Each row below holds a small network's activations on one input, seen along a few directions.
In each table, some parts of the input vary, and every possible input appears once, in random order.
A made-up example of a description, with smaller parts first: one of 2 separate values, together with either a single point or one of 11 places along a line or (one of 6 places along a line, together with one of 8 places around a ring).
Shared parts are said once, and a part with two or three values counts as separate values.

Other details of the inputs shift rows strongly along three fixed directions, in all tables alike. That doesn't count.
These rows show it; all are for the same input, with only those details redrawn:
[42,-107,-104,-150,-116,98,-52,30,15,58,-95,169,144]
[164,292,203,54,16,80,-75,15,145,-134,214,33,291]
[76,114,4,-277,164,-12,-116,56,116,58,163,-119,310]
[58,11,-37,-209,130,-15,-70,60,93,36,119,-44,235]
[196,90,318,776,182,-70,234,59,203,-553,467,231,-29]
[76,114,4,-276,163,-12,-115,56,115,58,162,-119,310]
[22,-125,-118,-220,174,-58,-32,81,72,55,96,-35,171]
[25,-177,-147,-143,-176,119,-37,27,-13,74,-165,231,101]

Rows:
row 1: [-116,11,-38,164,-397,124,60,-142,-216,60,-214,246,-299]
row 2: [-63,35,-68,-217,-64,120,44,116,-117,-19,-174,167,61]
row 3: [19,-164,68,528,422,-190,308,228,118,-458,154,-37,-330]
row 4: [-3,81,-13,-75,53,-96,-95,-126,30,227,139,-232,61]
row 5: [-70,-262,-222,-25,-207,-21,-40,-136,-104,284,-153,42,-141]
row 6: [-32,-41,-72,-31,-184,3,-74,-152,-34,250,-90,-20,-33]
row 7: [47,83,41,88,-167,193,-27,80,-47,-95,-352,137,-135]
row 8: [140,128,359,597,244,-62,307,71,30,-627,370,186,-76]
row 9: [-3,-92,-66,-169,-166,120,16,146,-23,16,-340,40,-144]
row 10: [40,62,39,-277,154,33,-116,65,84,45,175,-155,324]
row 11: [-109,-264,34,770,-177,-32,393,-102,-137,-283,-37,431,-631]
row 12: [-22,-21,202,385,388,-96,291,147,44,-469,421,63,-144]
row 13: [99,-26,-10,-199,132,-28,-52,67,28,-11,72,-87,292]
row 14: [188,160,138,175,99,24,-129,80,167,-101,-3,-148,125]
row 15: [-80,-136,-110,-38,-256,-16,-75,-159,-77,231,-162,62,-52]
row 16: [-31,-118,-30,258,-406,95,2,-182,-81,126,-223,233,-155]
row 17: [-164,139,-4,-269,180,-163,-19,-77,-65,158,114,-260,-49]
row 18: [-55,-124,-149,-6,-278,7,-92,-141,-104,255,-128,33,-73]
row 19: [-146,80,-65,-125,-179,17,-40,-125,-157,149,-113,-10,-168]
row 20: [80,345,211,-156,118,72,3,72,-27,-183,128,-57,238]
row 21: [66,488,415,165,-30,257,29,-8,43,-339,235,81,187]
row 22: [-147,201,58,-182,97,-95,1,-85,-54,146,70,-205,-46]
row 23: [94,-104,-102,-55,-108,94,-111,102,90,61,-296,-36,88]
row 24: [-130,8,6,160,-359,130,91,-153,-178,60,-262,250,-291]
row 25: [-172,-869,-506,-178,763,-491,259,244,59,31,265,-176,-192]
row 26: [-49,-48,-95,-35,-215,-32,-130,-170,-63,195,-85,-8,-16]
row 27: [-13,168,7,-146,58,-133,-187,-127,40,207,185,-314,132]
row 28: [-37,-49,-36,25,-280,225,111,36,-127,-126,-235,435,-122]
row 29: [-372,-844,-537,-114,738,-568,377,102,-131,160,196,-291,-600]
row 30: [80,-337,-137,190,-288,127,32,102,40,-32,-391,205,-138]
row 31: [21,132,32,-221,148,18,-27,168,74,-28,-92,-231,20]
row 32: [-129,203,11,-189,76,-103,-59,-111,-83,106,91,-203,-60]
row 33: [-128,203,23,-192,79,-98,-40,-120,-65,109,92,-199,-61]
row 34: [101,-167,-57,-150,-110,77,-42,4,-45,3,-134,130,219]
row 35: [56,352,257,176,-70,-32,-93,-160,93,44,195,-139,144]
row 36: [109,236,243,65,13,161,-74,-15,123,-150,229,-23,323]
row 37: [-13,-54,-82,-114,-72,116,-73,107,-78,44,-397,63,-161]
row 38: [98,-210,-104,-80,-215,88,-73,113,79,91,-307,15,-1]
row 39: [-15,165,22,-164,71,-141,-171,-150,54,196,174,-293,146]
row 40: [-80,290,47,-230,128,-71,-63,-96,-57,178,161,-289,-12]
row 41: [229,310,238,179,56,58,-203,55,182,-95,13,-148,174]
row 42: [55,-162,-72,157,-325,179,42,50,-55,-66,-250,400,62]
The inputs of row 41 and row 37 match in every part but one. If row 18 is changed in the same way as row 41 into row 37, which row does it become?
Answer: row 1
What do these inputs look like to the network?
Answer: one of 2 separate values, together with either one of 5 places along a line or one of 6 places along a line or one of 10 places around a ring
Start at row 17 and move only the place on the ring of 10, one step at a time. The first step leads to row 33. Which rows follow, in order?
Answer: row 32, row 19, row 1, row 40, row 29, row 11, row 24, row 22
Change only the choice among 2 separate values in row 33. List by row number the other rows that result.
Answer: row 39

Rows:
row 43: [109,33,235,801,-204,-54,-25,-341,32,-156,277,166,2]
row 44: [-120,-405,-119,110,20,47,291,183,-162,-289,-153,540,-220]
row 45: [-101,290,42,-336,-107,102,-151,48,-163,129,-439,-143,-19]
row 46: [-145,-665,-323,1,237,-470,163,-93,-74,205,235,-216,-123]
row 47: [222,-118,-45,-191,-104,80,-59,118,71,-33,-36,170,421]
row 48: [254,650,588,481,-774,284,-201,-412,19,-102,125,179,392]
row 49: [307,347,292,-293,-346,331,-277,28,145,-52,-31,49,758]
row 50: [36,-124,115,175,251,83,277,183,-27,-438,204,281,-82]
row 51: [141,-381,37,614,-126,9,26,-18,51,-217,-258,105,-141]
row 52: [-225,-133,-313,-592,-154,63,-71,85,-252,285,-717,-91,-171]
row 53: [150,586,182,-272,-226,387,-266,145,342,41,180,79,403]
row 54: [-167,82,-36,175,338,-320,57,-55,252,133,679,-298,-231]
row 55: [138,-373,-389,-397,-436,247,-188,60,-87,278,-523,450,309]
row 56: [162,367,372,467,-735,312,-252,-462,-42,27,-45,264,303]
row 57: [69,-361,-175,-204,-443,123,-160,16,-82,221,-630,-7,64]
row 58: [-69,459,344,244,378,-320,156,-225,-10,-261,665,-255,-112]
row 59: [287,635,242,-288,292,-67,-533,-22,258,174,132,-698,582]
row 60: [-132,73,14,201,397,-308,134,-92,261,217,611,-306,-208]
row 61: [36,427,383,318,534,-144,105,151,37,-363,316,-422,-94]
row 62: [-22,-328,-240,173,323,-472,39,-155,-12,196,354,-171,-68]
row 63: [-308,-208,-323,-688,-244,68,-85,-236,-387,533,-311,6,-162]
row 64: [191,531,255,86,-49,284,-78,162,389,-101,307,131,252]
row 65: [-102,-509,-149,159,-53,175,322,200,-226,-286,-194,579,-271]
row 66: [154,-193,-291,-598,-244,149,-220,99,-25,283,-328,180,467]
row 67: [-384,-433,-277,-32,278,-278,260,-99,-325,154,126,-68,-400]
row 68: [-110,833,286,-508,264,-63,-184,-214,-77,208,453,-609,380]
row 69: [-71,-335,-148,-221,529,-97,274,238,-52,-274,243,-1,-62]
row 70: [341,763,537,-128,-140,194,-457,-95,243,1,35,-497,660]
row 71: [-321,124,-162,-800,195,-231,-170,-181,-244,508,62,-369,62]
row 72: [-40,-133,95,409,-25,62,193,111,-181,-268,-261,153,-470]
row 73: [-23,-74,74,215,245,81,334,214,-53,-465,166,238,-35]
row 74: [-144,102,-20,200,380,-319,91,-69,251,195,639,-296,-242]
row 75: [-125,-104,-214,-712,144,32,-141,110,-176,308,-422,-329,-120]
row 76: [-125,-16,-132,-446,-383,352,-25,84,-242,70,-500,467,155]
row 77: [-43,599,335,280,-710,283,8,-386,-235,-111,-128,390,-79]
row 78: [287,297,161,122,-74,-39,-192,32,116,-18,-100,-196,200]
row 79: [-86,139,-230,-649,258,-87,-301,222,273,447,-38,-605,-6]
row 80: [296,65,325,727,-190,-18,87,43,129,-386,-25,34,-41]
row 81: [-70,48,57,-70,614,-197,256,244,63,-383,374,-74,111]
row 82: [-153,-283,-374,-849,-140,189,-20,114,-218,178,-452,255,101]
row 83: [203,85,106,-46,856,-560,-33,203,289,-83,523,-820,230]
row 84: [-110,-356,-93,241,84,-122,232,101,-136,-210,-324,157,-572]
row 85: [-250,-265,-87,242,-141,-143,251,-238,-267,-29,-26,324,-501]
row 86: [36,-118,3,544,-164,94,160,119,219,-32,-231,164,-500]
row 87: [220,-125,27,572,153,-174,-34,48,133,-197,-29,-56,-132]
row 88: [176,159,298,701,-125,-193,118,-244,48,-210,445,81,25]
row 89: [-145,-195,-55,26,384,-255,139,172,-101,-117,-119,-171,-384]
row 90: [11,367,200,57,-55,163,18,69,-102,-161,-236,-131,-92]
row 91: [-218,30,-231,-419,-295,89,-116,-220,57,694,-120,-77,-58]
row 92: [-134,-331,-143,246,67,-124,283,115,-153,-253,-344,107,-539]
row 93: [-271,219,44,-171,787,-562,165,-90,-26,-5,678,-600,-37]
row 94: [181,189,252,721,-90,-218,86,-247,47,-185,442,103,-3]
row 95: [-220,-557,-311,-247,561,-138,301,303,-148,-121,93,40,-107]
row 96: [-184,61,-223,-185,-736,282,-222,-216,-27,476,-213,225,-165]
row 97: [34,-280,-97,623,-186,-164,29,-275,-68,11,99,277,-201]
row 98: [-352,-228,-149,72,209,-319,234,-152,-261,64,150,1,-357]
row 99: [-111,-503,-340,340,-154,11,167,182,112,117,-399,205,-686]
row 100: [350,419,309,29,-476,478,-374,-80,143,-89,-128,282,686]
row 101: [274,-127,266,622,-99,178,52,20,175,-472,151,366,285]
row 102: [70,-394,-216,-561,-341,287,-219,40,-14,231,-402,191,490]
row 103: [-211,161,-136,-714,-100,34,-135,-251,-290,426,-41,-237,29]
row 104: [107,57,356,715,-126,-100,64,-303,81,-237,434,38,81]
row 105: [83,585,398,10,897,-319,62,187,177,-366,605,-833,67]
row 106: [242,738,445,571,-701,486,-216,17,279,-230,-152,196,-109]
row 107: [-155,-648,-287,-35,173,-53,347,204,-139,-237,-157,478,-312]
row 108: [-102,-176,-141,-483,936,-286,223,317,44,-198,498,-419,153]
row 109: [159,-296,26,616,57,-90,-12,12,105,-210,-128,-13,-139]
row 110: [-181,-265,-394,-833,-150,190,-1,138,-222,183,-493,236,131]
row 111: [110,-172,-343,-796,316,-62,-352,141,114,361,-18,-245,584]
row 112: [-85,-461,-266,226,302,-407,-22,-202,-15,173,286,-148,-99]
row 113: [217,64,13,-507,-246,210,-227,98,74,122,-131,20,640]
row 114: [216,-203,-27,579,47,-173,49,65,78,-181,-116,58,-187]
row 115: [189,369,263,304,-574,563,30,39,280,-104,-142,563,142]
row 116: [-15,566,336,286,-702,378,18,-365,-268,-101,-98,346,-73]
row 117: [-183,353,69,-455,-182,102,-169,-245,-287,352,-1,-125,81]
row 118: [-100,-506,-274,351,-163,47,231,134,135,128,-448,205,-617]
row 119: [336,319,233,104,-34,195,-276,4,220,-174,172,100,584]
row 120: [-67,-5,-314,-851,285,55,-253,303,295,321,191,-310,325]
row 121: [-136,-538,-246,122,121,-71,278,127,-221,-160,-340,68,-606]
row 122: [-150,-499,-247,145,-57,-75,257,85,-217,-164,-486,223,-628]
row 123: [70,233,-36,-447,-111,315,-147,150,280,276,-35,66,309]
What do these inputs look like to the network?
Answer: one of 3 separate values, together with either one of 5 places along a line or one of 10 places around a ring or (one of 2 separate values, together with one of 6 places around a ring)
The inputs of row 56 and row 101 match in every part but the choice among 3 separate values. If row 74 is changed in the same way as row 56 into row 101, which row does it become?
Answer: row 64
The inputs of row 48 and row 57 match in every part but the choice among 3 separate values. If row 58 is changed in the same way as row 48 into row 57, which row does it become?
Answer: row 122
Change only the place on the line of 5 in row 123. List by row number the other rows that result.
Answer: row 53, row 64, row 115, row 120
Change only the choice among 2 separate values in row 107. List by row number the other rows that result.
Answer: row 50
Change only the choice among 3 separate values in row 111. List by row number the other rows that result.
Answer: row 87, row 97
